Each row below holds a small network's activations on one input, seen along a few directions.
Each table varies a few parts of the input and shows all the possible inputs, shuffled.
A made-up example of a description, with smaller parts first: one of 8 places around a ring, together with either a single point or one of 11 places around a ring or (one of 2 separate values, together with one of 6 places along a line).
Shared parts are said once, and a part with two or three values counts as separate values.
In the rows, zero is written as 128.

Other details of the inputs shift rows strongly along two fixed directions, in all tables alike. That doesn't count.

Rows:
r1: [123 116  50 143 119  87  84  55 118 124 131 172 183 100  94]
r2: [146 133 169 147 151 153 122 134 106 124 128 113  57 174 148]
r3: [127 153 141 118 103 129 153 161 131 130 134 112 145  71 147]
r4: [129 115 152 154 154 128 142 145 126 100 116 109  57 191 140]
r5: [132 123  91 179 125  95 101  77 162 138 175 160 199 121  91]
r6: [106 147 136 116 110 131 157 155 121 120 143  98 138  72 138]
r7: [110 110 103  96 118 144 132 129 134 107  83 143 121  60 136]
r8: [138 152 165 111 138 142 128 155  86 149 125 100  82 192 141]
r9: [139 138  88 160 103  54 114  99 126 156 179 147 204 112  94]
r10: [133 154 145 111 104 142 155 159 132 135 138 118 152  76 144]
r11: [102 101 115  72 124 157 118 136 137 123  89 139 136  75 123]
r12: [121 148 130 120 103 127 170 162 154 126 118 120 151  88 142]
r13: [110 125 156 119 129 167 130 133 151 117 148 106 139  77 141]
r14: [145 159 150 135 135 130 141 152  84 139 121 106  64 175 152]
r15: [160 115  64 152 156  90  69  65  79 157 119 185 104 201  91]
r16: [134 123 163 140 162 160 131 133 121 124 122 110  68 193 144]
r17: [103 103 118  72 121 157 119 133 136 118  88 137 139  77 125]
r18: [126 119 113 159 127  97  70  81 140 148 193 141 206 115  89]
r19: [151 160 154 129 136 142 143 150  84 144 124 111  71 181 149]
r20: [127 114  51 136 122 101  85  58 119 135 136 180 187 103  89]
r21: [134 125 180 130 153 153 107 139 107 129 129 101  68 186 140]
r22: [116 104  48 139 127  77  84  66 115 128 137 170 175  94  82]
r23: [104 115 139 122 131 166 150 140 176 104 135 113 148 100 138]
r24: [128 127 160 130 119 153 134 143 153 115 142 120 138  70 143]
r25: [150 116 125 105 146 145 120 128  93 124  69 150  52 168 139]
r26: [156 130 174 152 146 128 119 144 111 122 120 116  55 167 152]
r27: [162 122  72 151 147  88  73  54  76 142 117 179 115 208  96]
r28: [123 110 161 132 112 120 143 149 162 108 133 116 134  71 139]
r29: [111 149  64 173 120  91 119  86 123 148 180 139 200 120  98]
r30: [109 113 160 114 120 151 136 149 177 116 127 116 155  99 130]
r31: [109 108 100  96 121 145 130 133 135 112  84 145 117  58 134]
r32: [120 146 156  93 106 141 141 164 133 141 139 107 164  88 136]
r33: [149 157 159 115 142 144 137 149  88 149 126 105  77 186 147]
r34: [113 105 108  76 128 159 127 130 139 123  89 144 131  69 130]
r35: [121 147  62 164 116  98 126  91 137 147 179 150 211 136  95]
r36: [104 100 104  93 124 134 133 136 131 106  88 139 116  57 126]
r37: [128 117 157 136 109 131 140 146 167 114 129 122 136  72 147]
r38: [105 107 124  71 115 156 121 125 134 107  87 133 146  82 129]
r39: [ 98 137 131  99 112 153 161 162 153 125 130 106 167 113 133]
r40: [148 146 163 111 133 128 143 165 114 149 105 116  93 208 137]
r41: [140 110 127 107 145 120 122 128  87 108  69 137  47 164 135]
r42: [111 113 149 135 120 127 151 148 171 100 126 116 135  81 132]
r43: [100 137 120 120 112 129 177 162 147 108 130 105 147  95 135]
r44: [160 128 182 131 152 142 115 141 114 133 126 116  69 178 147]
r45: [133 146  87 161 112  62 106  97 112 151 188 139 199 104  93]
r46: [154 123 171 134 152 141 132 142 137 128 109 123  74 195 142]
r47: [149 111  80 134 152  89  57  62  79 152 119 170 122 217  87]
r48: [118 108  54 139 121  76  87  58 113 118 136 166 181  99  85]
r49: [106 149 126 119 114 159 171 151 138 126 134 112 151  91 141]
r50: [169 151  98 162 143  74 103  92 101 176 155 154 144 236  97]
r51: [118 118 160 132 121 128 135 147 148 104 143 108 129  63 138]
r52: [149 115 132  91 149 146 116 123  95 125  70 143  62 177 139]
r53: [171 147 169 112 128 123 144 160 107 157 112 122  88 192 149]
r54: [135 127 159 153 157 158 136 134 118 118 120 115  62 187 145]
r55: [143 147 143 119 143 143 157 156 113 137 113 113  86 210 145]
r56: [121 110 172 111 112 144 128 150 168 125 134 116 154  89 136]
r57: [134 119 161 129 110 144 142 145 167 119 132 128 143  77 144]
r58: [150 126 163 154 145 126 135 145 134 118 104 123  61 184 146]
r59: [ 94 141 137 101 116 159 156 156 139 132 136 100 163 103 133]
r60: [102 119 151 135 125 141 136 138 143 100 147 100 123  65 137]
r61: [145 117 123 111 143 131 119 125  92 114  64 143  48 165 144]
r62: [138 146 146 110  95 133 163 162 145 139 129 126 157  84 145]
r63: [ 89 114 152 120 131 170 135 139 160 111 139 102 148  96 132]
r64: [139 151 149 121 147 149 152 150  99 144 118 108  82 200 145]
r65: [106 127 147 139 123 153 133 135 147 106 143 106 125  66 145]
r66: [133 145 142 117  94 120 161 163 145 134 125 120 150  78 148]
r67: [137 150  76 160 110  84 122  94 140 158 171 158 214 128  92]
r68: [105 119 135 136 125 164 155 141 173  99 133 119 141  95 140]
r69: [114 108 111  76 125 159 128 127 138 117  89 143 134  71 131]
r70: [104 111  88 165 133 109  91  79 160 132 184 140 208 141  86]
r71: [145 123  90 205 158  84  90  76 117 134 161 148 114 226 102]
r72: [161 118  76 138 152  90  67  52  80 147 119 174 121 213  95]
r73: [141 127  96 207 162  89  85  69 103 141 166 143 110 216 102]
r74: [160 142 175 108 124 121 135 166 105 157 112 116  93 198 143]
r75: [115 146  58 171 116  85 124  92 137 141 175 144 204 130  98]
r76: [131 150 150  97 110 143 150 158 135 140 140 112 159  82 143]
r77: [116 141 134 116 105 116 172 165 149 120 122 114 149  87 133]
r78: [ 91 113 141 141 131 146 150 139 154  95 139 102 128  78 134]
r79: [132 115 165 115 116 146 137 144 170 125 134 122 149  83 143]
r80: [130 146 144 138 143 123 158 155  91 127 117 102  67 188 141]
Each input here is: one of 5 places along a line, together with either one of 4 places along a line or (one of 2 separate values, together with one of 6 places around a ring).
Q: The inputs of r20 and r47 match in every part but the place on the line of 5. If r62 is changed in the same way as r20 into r47, which row does it become?
A: r74
Q: The inputs of r58 and r46 match in every part but the place on the line of 5. If r61 is changed in the same way as r58 into r46, which row does it become?
A: r52
Q: The inputs of r15 and r11 match in every part but the place on the line of 5. If r57 is changed in the same way as r15 into r11, which row does it become?
A: r56
Q: Start at r59 and move only the place on the line of 5, one step at a time. The first step leads to r64. Which rows follow, in order?
A: r49, r29, r80
Q: Change only the place on the line of 4 in r31. List by row number the other rows that result.
A: r1, r7, r61
Q: Start at r75 and move only the place on the ring of 6, one step at a time. The first step leads to r29. Which rows follow, in order?
A: r14, r3, r66, r12
Q: Change only the choice among 2 separate values in r13. List by row number the other rows that result.
A: r33

Rows:
r81: [ 90 120  93  92 104 137 129 119 145 116 129 131 193  24 117]
r82: [150 126 129 161 136  94  98 108 119 146 155 139 128 155 114]
r83: [110 137 125 115  92 130 143 132 162 125 155 123 209  35 127]
r84: [134 131 107 171 140  96 116 110 119 137 153 135 124 161 112]
r85: [148 112 170  98 149 163 144 162 115 106  57 124  23 173 162]
r86: [142 117  96 146 144 117  94  85 113 135 124 159 118 152 112]
r87: [136 108  98 140 139 100  94  93 120 129 116 156 124 161 107]
r88: [131 109 100 139 141 100  93  91 107 127 123 149 121 156 104]
r89: [140 120  94 128 132  98 102 100 111 141 114 156 134 166 107]
r90: [138 146 103 159 131  96 127 112 109 143 150 134 136 170 115]
r91: [133 124 121 156 145 117 102 103 127 142 157 133 137 174 110]
r92: [116 134 198  70 102 180 186 212 158 110  93  90 105  43 176]
r93: [ 87 108  97 104 111 139 122 112 153 104 131 131 184  19 117]
r94: [133 123 121 156 146 116 100 105 127 145 157 134 136 173 109]
r95: [143 146 175 114 139 150 173 187 104 122  86  99  35 182 167]
r96: [138 128 194 113 151 173 150 173 120 115  93  97  39 191 164]
r97: [110 135 125 114  93 128 141 135 163 128 156 124 208  33 126]
r98: [136 136 117 143 138 115 109 110 118 154 154 133 147 179 110]
r99: [ 97 116 169  48 107 186 182 195 146  91  61 100  98  45 167]
r100: [159 141 197 105 135 148 154 186 105 131  89 103  39 176 168]
r101: [136 140 117 144 135 117 112 105 117 147 153 132 150 183 112]
r102: [112 125 202  83 107 185 181 200 166  92  94  88  99  42 179]
r103: [ 96 123  92  97 102 146 131 118 147 120 129 139 193  24 121]
r104: [135 117  96 145 143 115  90  86 103 131 128 152 116 149 111]
r105: [ 91 126 107 136 105 131 151 131 172 110 155 120 192  32 123]
r106: [143 149 176 115 136 152 175 182 103 116  86  97  39 186 170]
r107: [140 135 180 127 145 153 167 177 113 107  88  98  27 179 168]
r108: [134 135 107 172 137 100 121 102 118 128 152 132 129 167 116]
r109: [102 123  92  99 103 148 135 116 157 123 125 145 195  26 122]
r110: [136 138 117 144 137 116 110 108 117 151 154 133 148 181 111]
r111: [150 128 129 161 135  96  99 105 119 143 155 138 129 156 115]
r112: [136 135 117 143 139 113 108 113 118 157 155 134 145 178 109]
r113: [132 128 122 157 143 120 104  98 125 135 156 132 141 178 112]
r114: [149 131 129 162 133  98 102 100 118 137 154 136 133 160 117]
r115: [103 116  93  94 101 140 138 121 165 118 121 146 200  33 119]
r116: [138 143 102 158 133  94 124 117 110 149 150 135 133 166 112]
Q: The inputs of r99 and r88 match in every part but one. If r98 is changed in the same way as r99 into r88, which row does it become?
A: r91
Q: Describe the family of inputs behind these rows.
A: one of 2 separate values, together with either one of 6 places around a ring or (one of 3 separate values, together with one of 4 places along a line)
Q: Change only the place on the ring of 6 in r86. List by row number the other rows that result.
A: r85, r87, r88, r93, r104
